These are the activations of a small neural network, seen along a few directions. Each row is one input.
Each table varies a few parts of the input and shows all the possible inputs, shuffled.
A made-up example of a description, with smaller parts first: line(6) and (point or line(11) or (values(3) and ring(8))).
Shared parts are said once, and a part with two or three values counts as separate values.

Other details of the inputs vary at random and push rows far along two fixed directions, the same in every table; ignore that.

Rows:
x1: [ 10 -14  54   2 -18 -38   8   8   4 -11  -2 -15  15 -35  -3]
x2: [-23  47   0   0   0  -9  19 -12  11  -1 -23  24   2   7   0]
x3: [-25  44  24  18  -7  -1  16 -18  25  13 -17  21  11   3   5]
x4: [  1 -15  52  -2 -11 -16  18   7   1 -38 -24 -15  10 -40 -11]
x5: [-17  43   3   8   7  -2  -4  -8  34  13 -15   5  14  18 -11]
x6: [-17  44   9  25   4  10  -8   3  26  -4  -6  13  -2   8 -17]
x7: [ 43 -77 -30   5  13  20  -6  17 -79  -5   3   1 -14  23  12]
x8: [ 20 -38   3   0 -13  -4 -13   9  -2   1  16 -15  -4 -26  15]
x9: [-11  38 -21   1   2  -1 -13   0   2  14  -4  18   0  20  -5]
x10: [ 15 -37 -10 -26  -4   4   1   4  -3   3  14 -39  -3  -4  -1]
x11: [  3 -12  40 -15  -7  -8   4  16  21 -30  20 -37  -1 -46 -16]
x12: [  1  -2 -65   3  21  17 -10  -9 -27  20  16  23 -13  25  13]
x13: [ 22 -41  -8 -14  -5  -3  -3   2   0  -6   5 -22  -2 -17  -2]
x14: [  2  -5 -38   6  20  12   7  -9 -19  18 -10  30  -3  53   4]
x15: [ -4 -13 -42   1  22  34 -14  -3 -20  34  30   4 -14  30  29]
x16: [-27  34 -16 -16   9   5  -7 -10  14   8  13  -1 -11  -2  -5]
x17: [-14  21   1  -3   0  14  18 -19  10   7 -26  25   6  26   0]
x18: [ 29 -49  -7 -17 -13 -18  -1  14 -51 -12   2  -1  -3   5   2]
x19: [  7 -14  38   1 -17 -16   1  11  22 -39  10 -23  -3 -55 -13]
x20: [-15  48  13  24  -3   0 -13  -4  29  16  -3   4  15   7   4]
Each input here is: values(4) and line(5).
Question: Changing only the line(5) part turns x1 into x15. The same change can be made to x14. Which row results?
Answer: x10
Question: Start at x2 and move only the line(5) part, one step at a time. The first step leads to x18. Which rows follow, in order?
Answer: x9, x12, x16

Rows:
x21: [ 36 -80 -45 -29   4   8  -5  11 -59  14  17 -15 -12  17  20]
x22: [-14  23  38 -21 -18 -18  11  -4  21 -18 -16 -13   6 -18 -18]
x23: [-10  15  62 -11 -25 -29   6 -10  57 -12  -2 -28  15 -36 -13]
x24: [ 17 -29  36  -7 -22 -28   3  10  -9 -31  -2 -21   0 -42  -8]
x25: [-18  33 -64   7  32  38  -5 -12  10  20   8  21 -13  39   4]
x26: [  5 -20 -39  -9   7  15  -7   0 -15  11  17  -2 -16   2  10]
x27: [-22  49 -26  14  13   9 -15  -9  25  23  12  15   2  11   3]
x28: [-41  71   4  -1   4  -7  13 -29  31   4 -12  27  -1  13  -1]
x29: [-14  36 -41  19  26  27   8 -16 -11  13 -16  43  -2  56   0]
x30: [  2   5  24 -14 -16 -22  -2   9   0   1 -10  -7  11 -11  -1]
x31: [-22  52 -29  12  14   5 -16 -20  23  34   3  20   1  36   1]
x32: [ 19 -40  39   0 -21 -15   7   8  -6 -21 -21  -9  14 -21  -1]
x33: [ -2  22  67   0 -34 -44   1   6  37 -25 -21  -4  16 -36 -21]
x34: [-34  73  14  23  11  -3  12 -18  42 -11 -14  13   0   5 -22]
x35: [ -7   8  36  15  -4   3   0   2  24 -13   9 -10   0 -27  -3]
x36: [  6  -3  28  16  -3  -2   7   3   8 -13 -11  -7   7 -18   1]
x37: [ 24 -44   5  -2  -7  -5 -17  26 -30  -8  20 -16   0 -18   5]
x38: [-14  39 -48  35  24  20  -5  -7 -11  30   2  34  -2  47   9]
x39: [ 24 -68 -12 -15  -2  13  11  16 -51  15  -3 -10   3  13  20]
x40: [ 32 -58 -10 -33  -6  -3  -4  14 -23  -8   3 -31   1  -4  -4]
x41: [-18  29 -57  28  39  35  -4 -15 -16  24  21  38 -25  43  16]
x42: [-14  19  50  -4 -17 -12   4  -4  54 -15   5 -27  11 -50 -10]
x43: [ 26 -50  12 -13 -15 -18   8  10 -33 -14 -12  -2   0 -16   2]
x44: [ 42 -80 -44  -7  17  31 -12  28 -70  -1  23  -9 -15  15  13]
Question: Describe the family of inputs behind these rows.
Answer: values(4) and ring(6)
Question: Which other rows does x41 become when the ring(6) part takes its other values? List them by row number.
Answer: x21, x24, x26, x28, x43
Question: Which other rows does x38 become when the values(4) part takes its other values? List them by row number.
Answer: x24, x34, x36
Question: Which other rows does x34 become when the ring(6) part takes its other values? List them by row number.
Answer: x22, x25, x29, x40, x44

Rows:
x45: [-29  48 -24  -5  16  10   0 -15  17   2  17   7 -19   0  -7]
x46: [ -5  22  15  30   0  -7 -12  -4  27   0  19   8  -3 -19  -3]
x47: [ -1  -2 -58  13  18  38   1  -5 -25  44  -2  24   1  49  27]
x48: [ -1  10  73  -9 -34 -35 -17  11  50 -11   5 -46  21 -59  -6]
x49: [-20  41 -33   4  15   5 -12 -16  28   6  14  11 -13   6  -4]
x50: [  2 -11  37   0  -7 -10  -8  23  -2 -23  14 -15  -2 -34  -6]
x51: [-37  71  -9 -12   1  -3  -7 -22  59  19   4   4   0   2   0]
x52: [ 37 -82 -27  -5   3  21  10  23 -79  -5   3  -1  -9   5  24]
x53: [ 29 -71  26 -12 -16 -12  15  10 -28 -21  -5 -27  -2 -26   5]
x54: [  3   2  65  -2 -23 -23 -11  19  45 -31   6 -44   9 -55 -22]
x55: [-25  62  13   2  -6 -13   8 -19  31  22 -31  26  13  27  -1]
x56: [-3 12 -6 18  8  1  5 -4  6 -4 -6 19  2 -3  5]
x57: [ 15 -31  38  -6  -8 -15 -13   8   1 -12  13 -29   2 -26  -1]
x58: [-13  32  17   6   0  -5  13  -7  13  -3 -27  17  14  15 -19]
x59: [  2  -4 -43   8  17  18  16 -15 -44  27 -16  43  -5  68  14]
x60: [-11  33 -11  13   8   1  14 -12 -23   2 -25  37   0  35  -2]
x61: [ 27 -73 -59 -33  13  25 -10   8 -55  15  28 -12 -17  22  19]
x62: [ 27 -56  -2 -37  -8  -4  -4  20  -6 -19  20 -51   1 -32 -13]
x63: [ 19 -38   4  -1  -2  19   8   9 -15 -14 -10  -6   0  -3  -3]
x64: [-15  35 -14  27   5 -12   3 -12  -1   7 -21  34   4  27  -6]
Question: Describe the family of inputs behind these rows.
Answer: line(4) and values(5)
Question: Changing only the line(4) part turns x57 into x61. The same change can be made to x46. Which row results?
Answer: x49
Question: Which other rows does x51 become when the line(4) part takes its other values? List them by row number.
Answer: x47, x48, x55
Question: Which other rows does x60 become when the values(5) part takes its other values? List them by row number.
Answer: x55, x58, x59, x64
